A small network was shown many inputs. Here are its activations along a few directions, one row for each input.
In each table, some parts of the input vary, and every possible input appears once, in random order.
A made-up example of a description, with smaller parts first: one of 3 separate values, together with either a single point or one of 9 places around a ring or (one of 4 places along a line, together with one of 5 places around a ring).
Shared parts are said once, and a part with two or three values counts as separate values.

Other details of the inputs vary at random and push rows far along two fixed directions, the same in every table; ignore that.

Table:
x1: -2.19,-0.43,-0.64,0.42,-1.33,-0.39,1.39,1.76,-1.39,-0.47,-0.65,-2.41
x2: 2.71,4.29,2.27,0.90,1.22,2.53,-3.13,-4.91,0.08,0.86,0.38,-0.90
x3: -1.28,-2.66,0.41,-0.69,-0.30,6.45,2.33,-0.62,0.84,2.23,1.93,2.03
x4: -1.59,0.89,1.24,0.03,-2.97,-7.78,0.53,0.96,-3.74,-1.65,-3.16,0.29
x5: -1.27,1.09,-2.43,0.59,-1.03,-6.69,0.13,2.65,-1.66,-1.94,-2.27,-2.43
x6: -0.07,1.41,-2.24,1.71,-1.91,-6.88,-0.31,3.15,-2.18,-1.75,-1.57,-0.96
x7: -4.56,-4.64,-3.30,-1.57,-1.52,-4.61,2.36,5.51,1.26,-2.66,1.34,-1.25
x8: 3.85,4.08,-0.61,4.21,0.63,2.21,-3.36,-3.43,0.00,1.30,2.27,-1.06
x9: 4.01,4.17,0.19,0.76,2.54,-0.39,-2.16,-3.51,-0.49,0.14,-3.07,-1.30
x10: -0.82,-1.90,0.53,-1.82,0.82,1.86,1.32,-0.33,3.24,-1.60,3.15,1.27
x11: -2.65,-6.71,-1.10,-3.54,0.43,-3.60,3.36,5.45,0.74,-0.93,-0.40,3.02
x12: -1.65,-5.58,-0.67,-3.00,1.42,1.61,2.42,3.56,4.62,-2.02,2.69,2.06
x13: 3.75,3.87,0.70,3.31,-0.24,3.49,-2.73,-3.15,-1.49,1.73,0.76,-1.23
x14: -1.04,-2.46,-0.49,-2.25,1.78,-1.47,1.43,0.72,1.05,-0.08,-1.83,0.91
x15: 2.48,4.18,0.86,2.52,0.82,3.78,-2.79,-3.40,-0.94,1.83,0.05,-2.85
x16: -2.46,-9.66,-0.83,-4.74,0.65,8.46,4.10,3.82,5.73,2.50,5.86,3.85
x17: -2.01,-1.56,-1.20,-2.35,0.65,-0.38,1.95,1.93,0.64,0.65,-1.62,0.65
x18: -2.39,2.15,0.53,0.78,-3.03,-7.58,1.25,1.93,-4.94,-1.12,-4.34,-0.09
x19: 5.18,4.19,1.38,2.20,3.13,1.83,-3.01,-3.02,0.38,0.90,0.89,1.51
x20: 1.38,-2.95,2.26,-1.17,-0.11,6.31,-0.64,-1.64,3.05,0.98,4.79,1.69
x21: -3.01,1.20,-1.63,0.17,-0.96,-7.51,-1.26,1.86,-2.86,-2.24,-4.22,-2.19
x22: 4.17,4.39,2.12,1.84,1.72,1.67,-2.37,-4.64,-0.05,0.25,1.92,0.94
x23: 1.20,4.54,2.39,1.79,0.14,4.10,-1.39,-4.94,-0.63,1.97,-1.50,-1.49
x24: -1.16,-2.81,2.31,-1.75,-0.56,5.47,0.57,-1.52,3.33,1.06,2.26,0.25
x25: 2.18,3.04,0.01,2.56,-0.40,-0.51,-3.64,-2.11,-2.04,0.23,-1.01,-0.47
x26: -4.09,1.46,-0.94,-0.44,-1.15,-5.15,2.06,1.02,-3.30,-0.68,-5.09,-0.76
x27: 2.30,0.11,-0.44,-0.72,1.49,-1.84,-0.22,0.94,-0.25,-0.02,-1.00,0.82
x28: -0.97,-3.70,-0.67,0.27,-1.95,4.99,1.82,1.95,1.00,0.53,3.45,0.11
Description of these inputs: one of 2 separate values, together with either one of 5 places along a line or one of 9 places around a ring.
Question: The inputs of x28 and x1 match in every part but the choice among 2 separate values. If x11 is changed in the same way as x28 into x1, which row does it become?
Answer: x14
Question: Which other rows does x20 become when the choice among 2 separate values takes its other values? List them by row number.
Answer: x2
Question: Start at x7 and move only the place on the line of 5, one step at a time. The first step leads to x5. Which rows follow, in order?
Answer: x21, x15, x1

Table:
x29: -1.33,-0.17,0.17,0.57,-0.19,6.57,-0.15,-1.86,0.60,2.49,-0.28,-2.04
x30: 4.24,1.40,1.43,2.35,0.32,4.69,-2.58,-2.96,1.37,1.15,4.04,1.08
x31: 0.26,-3.69,0.57,-2.80,1.93,0.36,-0.06,0.57,3.80,-1.28,1.91,2.06
x32: -4.05,-2.16,-2.26,-0.85,-2.33,-5.31,2.04,4.49,-1.55,-1.71,-2.77,-2.15
x33: -0.01,-3.69,-1.71,-0.05,0.56,5.40,-0.37,1.66,4.22,0.56,4.59,-0.61
x34: -1.09,0.35,2.22,0.52,-1.02,5.76,0.82,-2.75,0.10,1.88,1.22,0.12
x35: -1.79,-5.75,-1.98,-3.75,2.05,-2.50,3.22,4.74,2.80,-1.39,0.60,3.09
x36: -0.30,-3.96,1.84,-0.50,-1.70,7.52,1.10,-0.27,2.42,1.62,4.43,1.64
x37: 1.42,2.79,2.04,-1.23,1.72,-1.95,-1.50,-3.25,-0.46,0.14,-2.82,0.45
x38: -2.37,-0.97,0.76,-0.56,-2.19,-1.25,1.97,1.13,-0.81,-0.83,0.21,-0.17
x39: 1.66,3.36,1.16,2.21,0.52,6.34,-1.35,-4.39,0.46,1.99,1.05,-2.30
x40: 2.15,3.70,-0.56,2.49,0.60,1.42,-2.07,-2.35,0.25,0.12,1.11,-2.08
x41: -3.39,-4.83,-0.12,-4.26,-0.25,-5.53,2.38,4.12,1.60,-2.87,-1.17,1.69
x42: 2.43,-0.75,-1.50,-1.53,3.03,-3.92,0.74,2.54,1.07,-1.84,-0.02,2.51
x43: 1.66,-1.40,0.39,-1.69,2.09,-1.53,-1.00,0.58,2.82,-2.16,1.24,1.93
x44: -0.03,3.19,0.92,1.32,-1.08,-0.02,-1.06,-1.88,-3.81,1.80,-3.63,-1.42
x45: 3.52,6.09,0.01,0.84,3.09,-5.12,-0.83,-2.56,-3.24,0.65,-5.04,0.76
x46: -0.46,5.21,-1.57,2.54,-0.98,-5.96,-1.01,-0.72,-3.77,-1.36,-3.37,-2.85
x47: -4.79,-4.83,0.53,-2.00,-3.59,0.08,3.51,3.46,-0.64,-0.05,0.26,1.72
x48: 2.08,-3.30,-0.17,-0.03,0.74,5.83,-1.28,0.74,3.59,0.96,4.91,0.63
x49: -4.08,-1.37,-1.48,-0.81,-2.72,-9.05,2.33,4.65,-2.81,-3.12,-1.81,-0.23
x50: 1.36,1.08,-0.59,1.38,-0.34,-1.59,-1.72,0.00,-1.68,0.22,-0.53,-0.56
x51: -3.98,0.33,-0.53,-0.08,-1.75,-0.63,1.83,0.68,-1.56,-0.20,-2.36,-2.15
x52: 3.15,6.40,0.36,0.84,3.35,-3.31,-1.08,-3.70,-3.21,1.81,-5.11,0.83
x53: 2.16,2.32,0.95,1.89,-0.18,2.30,-1.89,-2.49,-1.67,1.82,-0.98,-1.17
x54: -0.14,1.99,-1.98,1.64,-0.27,-2.52,-1.23,0.45,-1.85,-0.27,-1.72,-2.30
x55: -0.88,-4.02,-0.01,-1.22,-0.77,2.71,1.26,2.20,3.19,-1.04,5.03,1.30
x56: 2.58,2.65,1.12,2.76,-0.63,1.21,-2.03,-2.82,-1.22,0.90,1.00,0.22
Question: The inputs of x40 and x51 match in every part but one. If x33 is changed in the same way as x40 into x51, which row does it become?
Answer: x29
Question: Describe the family of inputs behind these rows.
Answer: one of 4 places along a line, together with either one of 2 separate values or one of 5 places around a ring
Question: Which other rows does x45 become when the place on the line of 4 takes its other values? List them by row number.
Answer: x35, x42, x52
Question: Which other rows does x32 become when the place on the ring of 5 takes its other values? List them by row number.
Answer: x36, x38, x39, x53
Question: Which other rows does x43 become when the choice among 2 separate values takes its other values? List them by row number.
Answer: x42
